These are the activations of a small neural network, seen along a few directions. Each row is one input.
In each table, some parts of the input vary, and every possible input appears once, in random order.
A made-up example of a description, with smaller parts first: line(6) and (point or line(11) or (values(2) and ring(8))).
Shared parts are said once, and a part with two or three values counts as separate values.

Other details of the inputs shift rows strongly along two fixed directions, in all tables alike. That doesn't count.

Rows:
r1: -36 10 -17 -21 -22 7 -35 -24 1 -14 -13 17 -4
r2: 29 -21 27 11 27 -12 45 15 15 31 17 -16 -20
r3: -19 32 -12 -30 -9 10 -4 -25 2 -26 -9 16 35
r4: 28 37 24 25 24 2 -52 -22 4 -5 37 28 42
r5: -58 -41 -33 -34 -17 33 24 -3 6 -12 -10 -12 6
r6: 29 -77 30 -7 10 3 44 35 1 36 20 -42 -33
r7: 32 5 27 33 23 -8 6 13 8 21 9 -6 -41
r8: -55 -17 -35 -16 -17 -6 28 23 7 -26 -29 -17 0
r9: 3 55 -4 -3 -20 -5 -29 -41 -8 -24 -16 27 41
r10: 17 -32 20 5 24 32 43 26 -5 6 12 -21 -13
r11: -61 -29 -30 -15 17 7 -14 18 33 -27 -4 -21 34
r12: 44 68 33 29 9 -6 -44 -19 -23 13 11 34 1
r13: 0 21 2 20 11 -11 -6 9 -2 12 -7 -1 -18
r14: 20 39 -4 29 -4 -28 -6 -11 -7 5 5 4 -9
r15: -32 34 -22 -13 -27 -10 4 -17 15 -13 -10 -6 25
r16: 58 -7 26 27 5 -21 -7 -4 -21 38 27 6 -28
r17: -5 8 -24 9 -2 -6 3 14 6 -1 -17 -4 -10
r18: -34 -2 -22 -25 -16 9 7 15 -9 -38 -26 0 14
r19: 21 19 17 20 10 -9 -58 -39 9 19 44 34 36
r20: 23 -40 22 7 15 1 3 28 -15 36 10 -11 -40
r21: -55 -22 -28 -13 -2 21 46 12 17 -16 -11 -27 -1
r22: 14 -52 17 -16 12 3 30 5 5 27 16 -13 -15
r23: -42 -19 -31 -15 -13 -6 27 7 12 -22 -33 -25 9
r24: 64 9 48 19 14 -3 13 7 -8 22 28 -6 -6
r25: 0 35 -8 -4 -31 -13 -39 -56 -4 4 -9 33 34
r26: -23 -5 -27 -21 -7 6 8 15 -14 -42 -24 -14 -2
r27: -5 40 -25 -2 -31 -6 -49 -39 -5 -1 -10 42 17
r28: -42 -23 -29 -28 -30 0 -1 0 -4 -15 -18 6 9
r29: 21 -57 31 1 36 21 32 55 -4 -3 0 -33 -53
r30: 65 32 27 32 12 -3 -19 3 -13 15 11 26 -10
Each input here is: values(3) and (point or line(9)).
Change only the values(3) part in r1. List by row number the other rows that result.
Answer: r7, r29
Change only the line(9) part in r29. List by row number the other rows that result.
Answer: r3, r9, r10, r12, r18, r24, r26, r30

Rows:
r31: 46 20 34 32 6 0 -35 -27 -13 47 37 34 -11
r32: 3 48 -11 28 -14 -22 -9 -21 2 -2 -10 16 19
r33: 62 -44 40 14 20 -2 17 10 -7 33 25 -2 -24
r34: -36 87 -37 -13 -38 -29 -76 -57 5 -26 -20 46 52
r35: 31 -12 17 22 4 -5 9 25 -23 12 -3 -9 -36
r36: 60 -25 42 12 13 -18 32 18 -8 38 25 -20 -17
r37: -73 38 -42 -31 -7 12 -47 -18 17 -59 -25 12 49
r38: -4 -78 6 -6 24 -3 21 40 12 9 6 -38 -31
r39: -61 -38 -49 -61 -30 13 16 19 0 -45 -45 -16 15
r40: -25 20 -16 2 8 10 -13 -4 14 -30 2 6 41
r41: 53 -20 56 18 40 9 28 23 -1 18 37 -18 -6
r42: 63 -20 40 26 16 -8 32 25 -15 27 2 -6 -37
r43: 15 96 4 7 -34 -22 -58 -92 -1 2 20 55 57
r44: 0 21 3 -2 -2 5 30 -3 -1 2 -3 -11 -14
r45: 65 29 29 30 -3 -22 -34 -10 -23 31 23 26 -7
r46: -33 -8 -30 -23 -21 6 -26 -14 -11 -23 -9 6 11
r47: -86 -12 -55 -38 -9 13 15 24 15 -44 -46 -27 -16
r48: 41 23 28 44 13 -12 -15 -31 9 52 41 30 8
r49: -29 23 -19 -1 -10 -17 -14 -2 3 -18 -28 2 0
r50: 23 -26 24 1 8 14 8 -4 1 32 16 11 -13
r51: -56 -21 -42 -43 -13 28 36 23 1 -39 -43 -18 -16
r52: 25 6 12 19 10 7 9 19 -18 13 4 -2 -43
r53: -48 -50 -43 -28 -11 -3 29 34 11 -23 -24 -34 10
r54: 31 -5 27 14 3 -11 36 11 -8 16 1 -20 -18
r55: -36 10 -11 -25 -19 11 -2 -35 8 3 4 8 24
r56: 11 92 -12 28 -26 -28 -66 -82 7 3 19 60 60
r57: -76 -58 -41 -50 2 44 11 47 -2 -62 -30 -38 5
r58: 12 -65 21 -14 32 32 37 51 2 -13 2 -30 -14
r59: 12 -3 2 26 16 -1 35 22 7 14 4 -16 -26
r60: 10 -30 23 13 21 -1 -4 8 15 37 21 -5 -23
What do these inputs look like to the network?
Answer: ring(5) and (point or line(5))
Change only the ring(5) part in r52. List by row number the other rows that result.
Answer: r44, r47, r51, r59
Change only the line(5) part in r34. List by row number the other rows that result.
Answer: r38, r47, r49, r60
Which other rows agree with r40 in the ring(5) part? List them by row number.
Answer: r32, r48, r53, r56, r59
